Each row below holds a small network's activations on one input, seen along a few directions.
Each table varies a few parts of the input and shows all the possible inputs, shuffled.
Descriptions start from the smaller parts, as in this example, which fits no table here: one of 6 places along a line, together with either a single point or one of 9 places around a ring or (one of 2 separate values, together with one of 5 places around a ring).
Shared parts are said once, and a part with two or three values counts as separate values.
In the rows, zero is written as 128.

Other details of the inputs shift rows strongly along two fixed directions, in all tables alike. That doesn't count.

Table:
R1: [163 134  68 149 107  88  90 139 160 126  62 134 139 172]
R2: [168 131  78 154 121  91  88 139 165 124  61 152 149 173]
R3: [164 126  90 144  70  94  95 170 167 145  97 188 162 144]
R4: [160 115 184 158 251 192 172  50 127 155 162 156 152 105]
R5: [ 46 160 165  87 145 111 143 147  74  88 139  22  30 138]
R6: [175  97 193 148 202 202 170  86 126 156 197 187 179  72]
R7: [ 23 111 179  53 160  80  93 121  52  71 146  25  48 116]
R8: [146 122  60 144  88 122 103 123 170 129  60 127 165 166]
R9: [156 117  67 140  86 115 100 118 156 116  67 135 169 179]
R10: [175 116 188 165 218 200 164  85 131 175 192 201 170  64]
R11: [168 129 173 162 203 216 166  72 126 176 192 186 173  54]
R12: [175 112 170 150 231 199 180  35 138 166 158 152 164 102]
R13: [162 114 169 151 190 229 173  75 140 171 190 171 182  51]
R14: [ 48 133 168  70 136  90 173 136  75  85 148  40  38 156]
R15: [157 124  78 142  98  86  98 133 170 127  61 152 152 187]
R16: [156 144  61 146  98 101  88 132 156 123  57 133 145 168]
R17: [151 129  69 153 102  89  93 135 159 131  64 140 139 180]
R18: [165 120 184 158 210 200 169  83 124 176 200 179 154  60]
R19: [152 118  78 133  57  97 105 171 160 136 102 168 151 141]
R20: [ 39 157 178  78  96 110 152 176  77 105 183  54  44 109]
R21: [ 37 139 183  74  95 116 151 181  65  88 190  45  47 113]
R22: [144 117  66 144  80 117  91 130 161 115  66 115 163 176]
R23: [161 124 163 171 239 226 164  36 137 168 154 142 171  87]
R24: [140 140  65 148  95 101  95 129 151 126  63 133 143 175]
R25: [151 109  77 135  91  96 102 131 153 113  75 126 148 185]
R26: [161 138  81 148  74  88  87 179 154 137 103 162 140 131]
R27: [ 43 166 178  87 113 107 142 185  70  97 183  49  35  96]
R28: [ 59 122 183  80 148  94 161 138  73  74 152  51  55 163]
R29: [135 143  74 155  62 112  81 174 158 141 102 153 147 130]
R30: [155 149  75 144  66 103  86 172 152 134  98 162 147 126]
R31: [155 141  71 139  48 105  93 161 164 142  94 172 162 140]
R32: [ 44 155 168  72 129  97 166 128  70  89 145  35  40 153]
R33: [143 130  73 128  48 108 104 165 154 132  98 164 155 137]
R34: [157 122 169 152 227 222 176  35 136 165 158 131 167  90]
R35: [156  80 185 141 216 196 103  54 120 156 182 182 185  16]
R36: [ 48 148 189  70 105  87 163 177  67 104 189  65  31 118]
R37: [161 111  81 139  54  98  93 174 156 131 103 165 162 147]
R38: [ 41 132 182  66 145  85 173 143  71  76 150  45  35 161]
R39: [165 135  87 150  79  85  82 186 158 134  94 178 148 137]
R40: [155 114 165 137 221 211 190  32 125 149 158 141 165  96]
R41: [ 55 139 178  73  98 113 155 168  66  89 188  70  59 118]
R42: [161 115  85 139  69  99 102 172 165 137  96 188 166 143]
Description of these inputs: one of 2 separate values, together with either a single point or (one of 4 places along a line, together with one of 5 places along a line).
Changing only the choice among 2 separate values turns R20 into R34. The same change can be made to R19. Which row results?
Answer: R14
Change only the choice among 2 separate values in R40. List by row number the other rows that result.
Answer: R33
Change only the place on the line of 5 in R28. List by row number the other rows that result.
Answer: R2, R4, R15, R38

Table:
R43: [136 132 136 132 125 149 147 131 127 125 140 132 129 117]
R44: [179 107  58 168  79 130  79 143 182 146  75 181 206 141]
R45: [ 95 140 140 104 112  87 145 152 117 121 133 116  83 140]
R46: [ 68 125 146  96  89  83 114 188  95  90 143  68  72 149]
R47: [156 148  49 151  57 108  90 157 177 152  72 165 165 157]
R48: [ 72 154 144  98  89  70 133 180  94 104 135  90  58 157]
R49: [120 142 132 116 113 146 147 123 117 129 147 117 122 117]
R50: [140 121 186 139 209 180 142  95 110 140 183 132 128  74]
R51: [141 127 119 127 111 118 132 139 131 121 128 147 132 139]
R52: [155 125  78 147  88  91  71 147 147 130  82 166 156 142]
R53: [142 116 181 115 196 172 186  82 117 142 184 147 135  88]
R54: [191 116  98 173 150 171  99 101 170 162 106 192 199  94]
R55: [143 111 115 140 152 143 125  88 148 123  94 123 157 154]
R56: [132 117 120 120 124 103 108 126 125 136 116 141 128 116]
R57: [127 141 131 140 129 141 143 138 129 138 139 132 122 119]
R58: [105 130 171 115 212 155 150  72  99 116 143  85 105 117]
R59: [233 106 110 189 163 194 128  94 182 172 125 210 228 104]
R60: [124 118  79 127  58  75  80 172 144 110  87 143 139 169]
R61: [ 61 151 127  89  81  84 108 161  90 100 130  67  65 124]
R62: [131 135  63 139  91  84 103 140 157 121  58 113 118 199]
R63: [143 133 192 148 203 182 174 101 118 151 190 135 126  88]
R64: [103 109 187 100 179 149 165 100 104 127 178 121 116  96]
R65: [119 130 176 114 193 163 178  77  98 118 149  84 108 135]
R66: [ 56 135 133  89  69  92 124 163  92  98 136  65  74 136]
Describe the family of inputs behind these rows.
Answer: one of 4 places along a line, together with either a single point or one of 5 places along a line
Changing only the place on the line of 4 turns R49 into R66. The same change can be made to R59. Which row results?
Answer: R46
Change only the place on the line of 5 in R47. List by row number the other rows that result.
Answer: R45, R48, R57, R63
